These are the activations of a small neural network, seen along a few directions. Each row is one input.
Each table varies a few parts of the input and shows all the possible inputs, shuffled.
A made-up example of a description, with smaller parts first: values(2) and (point or ring(9) or (line(4) and ring(8))).
Shared parts are said once, and a part with two or three values counts as separate values.
(in the rows, 128 means zero)

Table:
r1: [182 148 124 162 113 134 126 100 145 145 131  96 189  73  63 181 139]
r2: [140 132 111 135 124 128  99 142  99 168 129 135 113 115 111 165 133]
r3: [ 86 123 115 117 125 119 126 136 142 142 103 119 115 170 145 107 128]
r4: [148 106 170 123 110 149 158 110 144 102 140 123 131  87  82 175 132]
r5: [108 141 121 148 168 120 149 154 127  80 135 158 127 138 180  47 127]
r6: [ 80 123 117 120 131 126 134 136 140 131 110 124 118 155 169  98 128]
r7: [124 119 117 138  99 143 105 150  97 159 102 116 100 125 121 160 140]
r8: [145 146 108 145 120 110  91 139  89 158 125 131 128 106 108 166 133]
r9: [219 114 172  88 115 138 159  85 134 123 179 133 101 127 161 159  83]
r10: [101 129 116 127 156 122 143 159 133  89 131 147 128 146 174  62 131]
r11: [116 126 133 132 114 148 110 148  93 155 103 129 110 121 134 152 145]
r12: [118 111 133 130 115 152 127 158  92 153 104 126 101 141 143 154 137]
r13: [146 116 155  84 135 124 158  70 184  89 162 123 120 149 122 124 112]
r14: [118 117 152 105 119 117 161  88 186  92 139 120 143 117  80 129 124]
r15: [133 117 136 143 145 150 144 181  81 102 135 154 116 117 171 107 145]
r16: [100 127 127 130 150 124 132 153 132 105 120 143 126 154 172  69 126]
r17: [108 103 137 128 128 115 138  83 179 113 111 101 179 111  49 134 137]
r18: [138  91 154 146 118 148 135 104 137 121 114 106 169  82  52 179 147]
r19: [108 144  92 118 135 100 100 120 145 159 127 127 126 145 109 115 122]
r20: [117 178  88 134 138  85  80 118 134 155 145 118 150 130 105 114 119]
r21: [173 105 174 103 127 156 155  93 142 100 163 124 107 119 123 173 118]
r22: [132 115 146 146 139 154 133 174  80 117 123 149 114 125 168 114 139]
r23: [ 84 138 114 118 124 116 110 126 142 145 101 122 124 151 136 104 135]
r24: [150 164 108 153 126 109  79 140  90 165 150 126 138  99 110 163 132]
r25: [ 92 132  99 124 110 112 105 129 144 150 101 109 113 155 121 112 131]
r26: [111 110 135 134 121 159 135 158  89 143 113 131 105 126 165 144 138]
r27: [152 161 105 142 124 109 131  80 185 138 126  91 199 104  55 134 125]
r28: [141 129 142 164 157 146 150 177  75  93 138 165 116 109 177  91 142]
r29: [126 116 137 141 122 159 135 164  88 126 120 150 112 140 162 140 132]
r30: [112 159  89 126 132  84  92 118 134 148 121 123 140 137 105 117 121]
r31: [194 126 152  67 122 111 164  62 174 113 177 135 113 156 158 111  76]
r32: [ 95 128 117 126 133 128 134 142 139 115 118 144 125 169 165  93 121]
- What do these inputs look like to the network? => values(2) and (line(5) or line(11))
- The inputs of r19 and r2 match in every part but the values(2) part. If r13 is changed in the same way as r19 into r2, which row does it become? => r21

Table:
r33: [140  94 166 139 135 185 134 177  65 103 134 139  75  91 151 142 159]
r34: [180 149 166  80 117 115 160  82 162 104 192 138 119 111 100 151 109]
r35: [218 137 143 126 121 125 138  75 160 132 160 118 151 103  85 177  98]
r36: [117 121 137 130 116 139 123  75 186 134 114  93 208 107  73 174 130]
r37: [179 145 141 139 133 121 120  55 154 120 136  88 171  69  64 168 130]
r38: [146  91 175 161 126 175 127 174  65 129 111 128  98  65 125 190 171]
r39: [ 34 158  68 187 168 126 102 202  99 142  91 154 160 150 122  82 167]
r40: [175 147 130 138 116 127 113  71 163 110 155 112 164 101  35 186 131]
r41: [ 96  95 145 100 131 118 181  94 190  99 103 123 152 145 112  83  95]
r42: [108 117 151 123 132 128 122  65 180 128 106  80 195  79  82 158 143]
r43: [104 104 135 131 110 141 156  95 200 104 109 103 162 159  67 122 143]
r44: [ 70 146 100 143 155  87 103 168 107 119 108 167 118 169 199  18 113]
r45: [132  88 172 125 145 159 173 172  67  79 129 175  83 162 233 104 113]
r46: [147 147  88  86 106  93  55 110 101 219 108 120  62 150 130 161 124]
r47: [ 60 152  96 137 166  88  91 174 123  99 109 164  93 154 199  13 143]
r48: [208 133 157 119 136 114 137  65 154 126 152 104 138  75  93 161 111]
r49: [102 114 141 135 101 137 181  82 198 118 102  84 175 137  81 111 133]
r50: [171 115 140  87 130 114 158  99 176  84 200 154 114 158 125 108  98]
r51: [ 37 155  80 189 183 119 109 186  91 152  74 129 167 117 151  62 165]
r52: [155 124 148  84 121 105 174  93 177  83 202 144 107 140 118 101 101]
r53: [122 107 167 124 121 174 166 176  77  94 144 171  77 120 185 125 147]
r54: [116 109 163 123 130 162 179 179  88  61 140 175  65 159 219 108 132]
r55: [ 90 171 110  78 146  89  72 132 121 155 151 119  53 184 206  86 112]
r56: [150  98 152 146 119 196 137 187  70 109 141 152  89 120 143 159 148]
r57: [101 165 113  85 135  89  83 126 107 176 150 123  79 198 205  90  82]
r58: [151  99 156 135 131 185 158 177  72 112 130 170 103 134 214 131 133]
r59: [ 77 162  71 188 104 110  83 195  92 159  70 107 171  94  63 123 179]
r60: [169  96 158 176 111 189 137 178  66 150 108 129 131  90 139 204 148]
r61: [195 140 157  83 127 123 144  89 161 105 190 147 127 129 106 160 107]
r62: [171 153  70 103  92 109  62 113 104 243 106 124  95 176 144 174  99]
r63: [126 141  75 164 111  98  53 131  78 226 106  98 158  95  75 208 123]
r64: [ 93 115 134 106 116 125 195  96 207  98 103 112 152 138 119  85 103]
r65: [ 93 152  62 192 115 117  66 202  91 163  67 117 179 113  70 132 179]
r66: [122 162  63 170  95 106  67 133  97 223 107  87 157  87  82 208 129]
r67: [139 106 130  95 145 119 180  92 182  86 149 133 147 177 154  78  93]
r68: [116 100 146  80 160 103 170  90 179  65 153 130 113 152 140  65 118]
- What do these inputs look like to the network? => values(2) and (line(4) or ring(6) or ring(8))
- A walk changes only the ring(8) part. It starts at r61 and steps to r35. List the rest of the walk in order. => r40, r36, r43, r41, r67, r50

Table:
r69: [121 116 124 123 137 118 144 113 169 103 138 128 149 131  82 129 129]
r70: [134 144 100 146  94 122 108 134 131 166  94 102 145 109  79 149 141]
r71: [ 92 100 130 112 139 128 136 126 145 112 109 138 127 163 132 105 129]
r72: [128 154 113 127 136  78 113  67 195 118 154  94 179 115  52 135 117]
r73: [ 72 141  90 150 133 122  82 203  77 149  96 143  83 150 161  89 154]
r74: [106 108 138 101 160 129 128 164  89 108 137 165  86 164 210  68 124]
r75: [117 143 107 117 115  95 128  96 177 141 120 107 164 141 108 107 109]
r76: [ 90 138 100 159 139 145  84 209  47 173 106 145  88 148 188 131 147]
r77: [149 128 124 158  97 138 112 150  84 166 105 124 148  79  86 186 141]
r78: [179 137 131 150  92 129  97 109 100 169 125 111 159  63  53 223 135]
r79: [210 114 190  79 105 148 179  42 182  99 180 123 123 126 119 161  85]
r80: [107 128 115 149 119 144  97 142 112 167 118  99 148 101  83 185 158]
r81: [ 87 135 112 180 150 135  92 225  29 133 116 167  95 111 160 119 157]
r82: [123 128 121 185 125 148 112 181  58 144  97 140 139  93 125 148 151]
r83: [155 113 180 110 134 165 192 121 143  69 148 147 114 151 198  99 109]
r84: [182 117 179 102 121 157 196  97 169  77 167 137 125 129 153 125 101]
r85: [ 78 148  91 123 141 104 105 165 117 136 116 148 109 178 204  54 116]
r86: [161 142 119 144 105 137  88 101 121 182 132  88 161  87  62 226 140]
r87: [127  90 166 101 138 146 176 119 143  82 135 136 100 138 172 103 120]
r88: [123 160 113 118 122  93 100  70 174 147 137  97 160 102  39 167 130]
r89: [171 106 152  97 126 129 154  94 146 128 139 128 138 128 126 122 106]
r90: [ 85 128 104 153 120 128  97 157 112 149  81 114 127 131 111 114 159]
r91: [143 155 105 154 115 108  93 105 150 142 128  88 163  83  26 178 151]
r92: [138 121 168  93 131 156 176 152 106  83 150 170  70 179 250  83 106]
r93: [182 114 157 108 147 113 138  64 167 108 172 115 152 102  72 149 116]
r94: [115 157 103 129 115 109 120 110 155 157 113 113 152 118  91 133 129]
r95: [207 107 169  92 109 133 172  50 175 108 170 113 119 106 101 166  96]
r96: [ 69 128 111 120 140 102 116 120 160 125 107 118 148 159 142  75 127]
r97: [ 81 119 116 159 135 152  92 164  87 161  99 114 131 126 127 154 163]
r98: [143 100 153 106 139 139 149 118 121 121 120 140 125 150 172  94 112]
r99: [174 130 128 121 123 112 136  69 176 120 152 115 159 120  57 167 110]
r100: [115 113 144 120 159 140 164 174 104  66 157 164  72 146 219  76 131]
r101: [100 120 110 116 138 126 126 170 101 124 119 166  89 183 195  84 118]
r102: [ 89 148 104 138 129 119 115 133 131 153  94 127 136 142 137 103 137]
r103: [ 77 169  84 153 155 116 102 189  93 138 119 156 103 147 183  72 140]
r104: [178 109 158 116 126 142 189 105 162  86 158 128 121 109 135 128 112]
- The inputs of r93 and r91 match in every part but one. If r98 is changed in the same way as r93 into r91, which row does it become? => r90
- What do these inputs look like to the network? => line(4) and line(9)
- A walk changes only the line(9) part. It starts at r81 and steps to r76. List the rest of the walk in order. => r73, r103, r85, r101, r74, r100, r92
- Change only the line(4) part in r71. List by row number the other rows that result. => r69, r99, r101

Table:
r105: [170 128 136 134 119 121 138  72 175 123 136  94 184  92  50 161 126]
r106: [188 100 175 101 136 151 173 103 131  98 166 148 111 122 148 141 108]
r107: [ 92 135 118 143 135 135 131 154 122 128 108 129 127 125 144 104 146]
r108: [ 92 147 104 129 156 114 111 154 121 120 127 143 111 169 183  65 128]
r109: [165 118 169 115 125 136 157  90 154  90 164 124 138  97  99 158 121]
r110: [145 154 107 154 113 125  82 151  74 184 120 123 130 101 118 173 136]
r111: [128 132 119 149 116 137 109 161  90 145 110 134 110 118 122 145 143]
r112: [ 90 132 102 131 149 104 123 159 120 118 119 147 122 151 163  64 126]
r113: [ 91 136 115 141 138 128 129 159 118 119 112 146 132 151 158  94 133]
r114: [154 105 168  77 129 141 185 104 161  80 160 143  89 169 201  91  93]
r115: [105 102 138 139 122 147 119 152  96 138 100 128 119 126 131 142 145]
r116: [121 150 102 101 109  80 104  47 210 159 127  85 170 129  32 151 113]
r117: [123 127 112 149 117 144 103 157  92 162 116 120 123 113 114 174 145]
- What do these inputs look like to the network? => line(5) or line(8)
- A walk changes only the line(8) part. It starts at r110 and steps to r117. List the rest of the walk in order. => r111, r115, r107, r113, r112, r108
